Each row below holds a small network's activations on one input, seen along a few directions.
Each table varies a few parts of the input and shows all the possible inputs, shuffled.
Descriptions start from the smaller parts, as in this example, which fits no table here: one of 2 separate values, together with either a single point or one of 11 places around a ring or (one of 4 places along a line, together with one of 5 places around a ring).
Shared parts are said once, and a part with two or three values counts as separate values.

A family of inputs:
R1: [ -6  -2  46  -2 -12  -7  21   4  14 -24  18]
R2: [-15 -29 -17  -6   3  14 -34 -23 -16  22 -18]
R3: [-17 -26 -34  -9   5   2 -30 -20 -26  13 -15]
R4: [ 10 -17 -43  13   2   4 -26 -12 -25  33 -15]
R5: [  0  -1  71 -29 -17   5   4  21  12  16  32]
R6: [  6  47   6 -19 -14 -14  48   5   4 -33  17]
R7: [ -8  -7   1  27  29  23  -8   9  12   5 -26]
R8: [-28 -24   6   7  24  17 -10 -14   8   8 -16]
R9: [ -1   5  51 -31 -15  -7   8  24   5   6  39]
R10: [  8  39  24 -17 -16  -5  43   3  12 -23  11]
R11: [  1  33 -11 -19 -41 -17  36   5  14 -28  22]
R12: [-10  -4 -16  25  33  11  -4  13   4  -4 -23]
R13: [  3  25   6 -17 -44  -8  30   2  22 -18  15]
R14: [ 22  -7 -43  20  18  13 -23  10 -12  13 -25]
R15: [ -8   5  28  -4 -10 -17  26   6   6 -34  24]
R16: [ 21   4   3   9   6 -25 -12  -8  -2  -3   7]
R17: [ 23 -10 -25  23  15  25 -26   5  -3  22 -29]
R18: [-30 -20 -12   4  27   5  -6 -11   0  -1 -13]
R19: [ 19   9 -15   6   9 -35  -8  -5 -11 -12  13]
R20: [ 11 -20 -26  16  -1  16 -30 -15 -16  41 -19]
- Changing only one part turns R16 into R19. The same change can be made to R17. Which row results? => R14
- What is each input in this table made of? => one of 2 separate values, together with either a single point or one of 4 places along a line or one of 5 places around a ring
- Change only the choice among 2 separate values in R20. List by row number the other rows that result. => R4

A family of inputs:
R21: [ 11  -2 -77  20  34 -34 -25 -33 -36 -17 -16]
R22: [ 18   6  66 -16 -51 -40  14   5  10 -23  52]
R23: [ 33  69 -33 -16 -36   0  55  24  23 -29   1]
R24: [-44 -56 -35  24  16  35 -43 -34  -2  34 -45]
R25: [-44 -26  74 -17  42  43   1  29   7  12   4]
R26: [-21  54 -42 -26 -35 -20  63  -7  10 -45  10]
R27: [ -1  54 -42 -42 -50 -30  44 -22 -11 -40  20]
R28: [  8   8 -66  49  53  -4  -2   0 -15 -28 -46]
R29: [  0 -18  76 -22  19  21 -21  32  -7  52  24]
R30: [-13 -15  77 -16  31  40 -17  42  15  34  11]
R31: [  4 -37 -23  36  13  54 -51  -4   8  51 -55]
R32: [-22 -62 -36   6   5  23 -55 -48 -18  42 -33]
R33: [ 32  24  76   0 -35 -23  28  13  24 -13  43]
R34: [ 18 -41 -27  29   3  37 -53 -16 -11  70 -37]
R35: [-11   3  69 -24 -35 -42  25 -20  18 -40  42]
R36: [ 40  18 -65  48  43  -7 -19  12  -5  -8 -41]
R37: [ 44  72 -34 -21 -50 -15  49  12  -2 -13  16]
R38: [ 39   0 -81  26  20 -34 -34 -10 -40   0  -5]
R39: [-27 -47 -25  37  23  58 -35 -16  -2  29 -62]
R40: [-14 -39  65 -41   5   3 -33  25 -18  42  34]
R41: [ 53  17 -69  41  33 -22 -22  -1 -26   9 -22]
R42: [-10   1 -76  37  46 -25 -11 -17 -18 -24 -28]
R43: [-12  11  73   5  -9  -3  54  11  42 -49  25]
R44: [ 20  23  75   6 -21  -5  34  24  49 -29  31]
R45: [-31   5  66  -7 -19 -29  43  -6  39 -47  36]
R46: [ 29  57 -45 -36 -66 -29  34   2 -17 -23  30]
R47: [  0  57 -34 -14 -25   2  74  12  14 -48  -5]
R48: [  6 -61 -40  12  -9  23 -64 -23 -22  61 -22]
R49: [-42 -40  67 -49  21   3 -24   0 -13  23  23]
R50: [-63 -35  66 -31  34  18  -9  13   6  16  17]
- What is each input in this table made of? => one of 5 places around a ring, together with one of 6 places around a ring
- Changing only the place on the ring of 5 turns R42 into R50. The same change can be made to R41. Which row results? => R29
- Change only the place on the ring of 5 in R48. List by row number the other rows that result. => R22, R38, R40, R46
- Change only the place on the ring of 5 in R49. List by row number the other rows that result. => R21, R27, R32, R35
